These are the activations of a small neural network, seen along a few directions. Each row is one input.
Each table varies a few parts of the input and shows all the possible inputs, shuffled.
Descriptions start from the smaller parts, as in this example, which fits no table here: one of 2 separate values, together with either a single point or one of 9 places along a line or (one of 4 places along a line, together with one of 8 places around a ring).
Shared parts are said once, and a part with two or three values counts as separate values.

Other details of the inputs vary at random and push rows far along two fixed directions, the same in every table; ignore that.

A family of inputs:
r1: [-23 -19   0  16   9  17   8 -11  -5  23 -11  -7 -18]
r2: [ 10  -4   2  -4   9   2   8  -4   2 -13 -24   8  26]
r3: [  0   3   0  -1   3  -6 -10   8   0  -1  23   2  -2]
r4: [-32  -7  -3  19   6  15   9   5   4  12 -43  -4  11]
r5: [ 10  13   4   0 -10  -7   0   1  -4 -16  32  -2   4]
r6: [ 15  18   6 -15 -13  -4 -16   4   6  -9   5   6  -2]
r7: [  1  15  -8 -12 -19  -2 -18   5  13   8  21  -2 -21]
r8: [-11   5  13   9  -1   1  -2   5   1  -2  -8   0  29]
r9: [-26 -12  -2  29  14   3  10  -5  -9  19 -33 -15  17]
r10: [ -2  -9 -27   6  23  15  19 -21   2   3 -24   1 -26]
r11: [  8  -1  12  -7 -17   1   1 -10  -5  -2  37  -4 -18]
r12: [ 10  -1   1 -15  -7   0 -13  -3   0   6  10   1 -31]
r13: [ 17   5   2 -22  -4  -6 -18  10   3 -10  24  13 -24]
r14: [ -2   7   6   2   1  -2  -4   7   1  -5 -26   0  20]
r15: [-16 -11  -1  17  14   6   8  -2  -8   9 -48  -6   7]
r16: [ 27   2   4 -24  -3  -3  -3  -4   4 -16   8  13   2]
r17: [ 10   9   7 -19 -15   9 -14  -2   8  -5  13  10 -27]
r18: [-4 10  0  5  3 -5 -7 10  3 -6 10  1 16]
r19: [  0  11 -11 -12  -9   0 -16  12  13   0  25   6 -25]
r20: [ 18  -8 -13 -13  15  -5   4  -6   0 -10   5   8 -13]
r21: [  4  12   9  -2  -8 -13 -12   8   0  -1  13  -4  22]
r22: [ -2  -1   6 -12 -14  -1 -14  13   8   2  12   6  -5]
r23: [ -1   3  14  -2   0   4  -4   8   1 -11 -25   9  19]
r24: [-12   8  12  10  -2   4   0   4   2  -2 -11   0  30]
r25: [  5  11   7  -6   6  -8  -8  19   3 -22 -13  12  28]
r26: [ 34   0  -7 -27  -4 -11  -8  -8   1  -6  24   4 -17]
r27: [  3   9  -4  -7   3   4  -7   5   5  -9  -1   9 -16]
r28: [-24 -10 -11   7  -3  21   2  -9   8  24  -9  -4 -42]
r29: [  5  -7   9  -2 -14   4   4 -14  -7   3  33  -6 -24]
r30: [  0 -20  -3   9   4  18  38 -22  -1  37   0   1 -36]
r31: [  7  10   5   3 -17  -7   1  -8  -7  -2  23 -11   2]
r32: [ 19 -12   5 -15   6  -5   3  -1  -2 -12  -6  10  13]
r33: [-13   4   0   5  -4  -9  -6  17   5   3 -17  -5  24]
r34: [ -2 -13 -25   5  26  13  19 -19  -2   4 -24   1 -25]
r35: [ -5  -4  11  17  -2 -12  10  -2 -15  -1  -3 -15  30]
r36: [ 25  -1 -14 -23   7  -5  -2  -6   4 -11  22  10 -26]
r37: [ -2   8   6  -3  -9 -18 -15  23   5  -5  -5   1  33]
r38: [  4   3  12  -1 -16   1   4  -6  -5  -6  23  -4   2]
r39: [ 30  -4 -10 -28   6 -11  -6  -1   2 -13  27  12 -19]
r40: [ -3   4   8  14   3 -10   9   7 -10 -16   5  -5  35]
r41: [-25 -10  -6  36  17   8  25  -8 -13   2 -27 -14  18]
r42: [ 25   4  -3 -16   1 -14  -2  -2   2 -14  -1   4  19]
r43: [-10  -4   4  11  14  -8  -2  14  -5  -3  -2   0  29]
r44: [ 30   4  -5 -22  -1 -11  -5  -5   2 -11  11   6   2]
r45: [-17 -17 -10  26  13  10  20 -14 -13  10  -3 -14 -19]
r46: [-25   1 -18  14  -2  15   3  -6   8  23 -22 -11 -23]
r47: [ 21 -11  -9 -15   7  -7   2 -10  -4   0   2   1  -9]
r48: [-4  5 14 -1 -6 -1 -6  5  1 -1  8  2 17]
r49: [  1   1  13  12  -5 -16   6   1 -13  -7   4 -11  35]
r50: [ -3  16   6   6   3 -10  -7  16   3 -14   3   5  39]
r51: [-12   5   2  13  11  -4  -1  12  -1  -5  -6   0  29]
r52: [ -3  14  -3  -5  -5  -9 -13  22  12 -11   6   6  16]
r53: [ -1   0   3   1  12  -5  -3  15  -2 -14 -21   8  17]
r54: [  7  -6   2   0 -12  -5   1 -13 -11  10  34 -14 -23]
r55: [-22 -21  -3  34  21   4  25  -5 -18   4 -24 -14  18]
r56: [ -3  -2  15  -1   2   3  -3   9  -1  -8 -26   7  19]
r57: [-32  -2  -4  20   4  17  10   3   6  10 -44  -4  11]
r58: [-18  -9 -13  14   4  13   3 -18  -2  30   1 -16 -37]
r59: [ 25  -1  -7 -19   3 -10  -1  -7   0  -6   5   4  -3]
r60: [-5  0  9 -2 -6  5 -6 -1  1  6 14  1 -5]
r61: [  6   8  15   8  -9 -18   2   3 -12 -11   8  -8  40]
r62: [ 16   2  -6  -3   9  -7   5  -6  -1  -9 -23   3  26]
r63: [  4 -11   9  -4 -14   5   4 -12  -9   4  34  -7 -24]
r64: [  4   2  15 -10  -5   1  -7   8   3 -10  -9   9   7]
r65: [ -3 -17 -14  19  21   9  42 -11  -4  29  -8   2 -17]
r66: [  4  13   1  -6   2   0  -7  11   5 -17  -8  10   6]
r67: [-12   1   3  13  12  -6   0  13  -2  -4  -5  -1  28]
r68: [-13  -8 -15   5  13  18   4 -10   2  11 -12   1 -49]
r69: [ -3   6  18  10  -9  -3   9   0  -7 -13   0  -3  36]
r70: [ -8  13 -12  -2  -5   3 -10  11  13  -1   6   4 -12]
r71: [ 30   8   0 -28 -10   2  -6 -11   9 -13  20  13 -17]
r72: [-15  -3  -2   8   3  25   6 -14   4  10 -31   1 -27]
r73: [ 24   2  13   1  -2 -22  22   8  -5   9   6   9  42]
r74: [-25 -16   2  22  10  14  10  -8  -5  18 -22  -8  -1]
r75: [ 15 -11   2 -10   7   0   6  -6  -1  -9 -11   8   7]
r76: [ 12  -1  11 -21 -11   4 -15   1   3  -2  15  10 -27]
r77: [  3   5  10  -3   0  -9  -8  12  -1  -8 -20   2  24]
r78: [ -7 -13 -20  15  31   8  23 -11  -3  -4 -45   1  12]
r79: [-17 -15 -12  14   6  12   3 -17  -5  32   2 -16 -37]
r80: [  5   1   3   2  -4  -7   3   0  -7 -10  29  -5  -1]
r81: [  6   5  -1   1 -16  -2   1 -16  -6   7  32 -14 -23]
r82: [  9   8  -2 -14  -9   5 -12  -5   4   4   8   1 -31]
r83: [-24 -13 -11   7  -3  21   2  -8   6  25  -9  -5 -43]
r84: [ -5  13  10  -5 -12  -6 -12  21  11 -11  -7   8  34]
r85: [ -7   2  -9  -3  -1  -3 -11  14   8   2  10   3 -13]
r86: [ 14  -9   1 -11   7   1   6  -6   1 -10 -12   8   7]
r87: [ -2   0  -8 -10 -13  -2 -15   4   7  15  17  -4 -27]
r88: [  5   5  -7 -17  -9  -7 -20  17  10  -2  32   8 -19]
r89: [  1  18  10   4  -7 -13 -11   9   1  -5   1  -2  39]
r90: [-14 -15  -3  15  -4  21  18 -25  -9  17   6 -14 -36]
r91: [ -2   9  -9  -9 -15   1 -15   2  11  13  16  -4 -27]
r92: [ -6  11   7   8  -3 -11  -7   8   0   1  -4  -6  34]
r93: [ -8   5 -10  -3  -1  -1 -10  14   9   1   8   4 -13]
Description of these inputs: one of 3 separate values, together with either a single point or (one of 5 places along a line, together with one of 6 places along a line).
- The inputs of r14 and r27 match in every part but the choice among 3 separate values. If r15 is changed in the same way as r14 into r27, which row does it become? => r53
- The inputs of r31 and r69 match in every part but the choice among 3 separate values. If r81 is changed in the same way as r31 into r69, which row does it become? => r38
- The inputs of r70 and r57 match in every part but the choice among 3 separate values. If r3 is changed in the same way as r70 into r57, which row does it become? => r74
- Which other rows does r39 become when the choice among 3 separate values takes its other values? List them by row number. => r32, r47
- Which other rows does r4 become when the choice among 3 separate values takes its other values? List them by row number. => r19, r91

A family of inputs:
r94: [-18  -1   1  21  12   2   8   2  -5  -5 -26  -6  24]
r95: [ -2  -1  12   6  -2  -6   3   6  -4  -4 -12   0  31]
r96: [ 18   5   2 -16   6 -10  -8   9   3 -23  -6  14  24]
r97: [ 28  15   4 -28 -20 -16 -20   9   7  -8  57   7 -15]
r98: [  7  18  14 -10 -12 -12 -19  15   3 -19  21   7  25]
r99: [-11  -4   0  16  10   0   8   2  -7  -5 -19  -4  21]
r100: [-14 -15  -7  20  14   0  19   0  -8   9 -29  -8  15]
r101: [ 27   9  13 -26 -22 -10 -11   1   3 -10  45   6  -9]
r102: [ -6 -17 -19   1  10  26  13 -28   3  24 -21  -2 -58]
r103: [ -5   3 -11  -3  -6   6  -9  -4   6  17  20  -3 -39]
r104: [  7   6  12   4   4 -16   2  13  -7 -23  -4   3  47]
r105: [-15  -9 -18   9   3  14   5 -13   0  24   2  -9 -42]
r106: [ 10  -4 -13 -12   9   1   0  -4   6   3  -5   7 -17]
r107: [-23  -4  10  18   4   8   9   3  -2   3 -33  -5  28]
r108: [ -5  -3  -2  -1  -9  12   0 -12   2  15  10  -5 -34]
- The inputs of r97 and r99 match in every part but one. If r100 is changed in the same way as r97 into r99, which row does it become? => r104
- Describe the family of inputs behind these rows. => one of 3 separate values, together with either a single point or one of 4 places along a line
- Which other rows does r101 become when the place on the line of 4 takes its other values? List them by row number. => r95, r107, r108
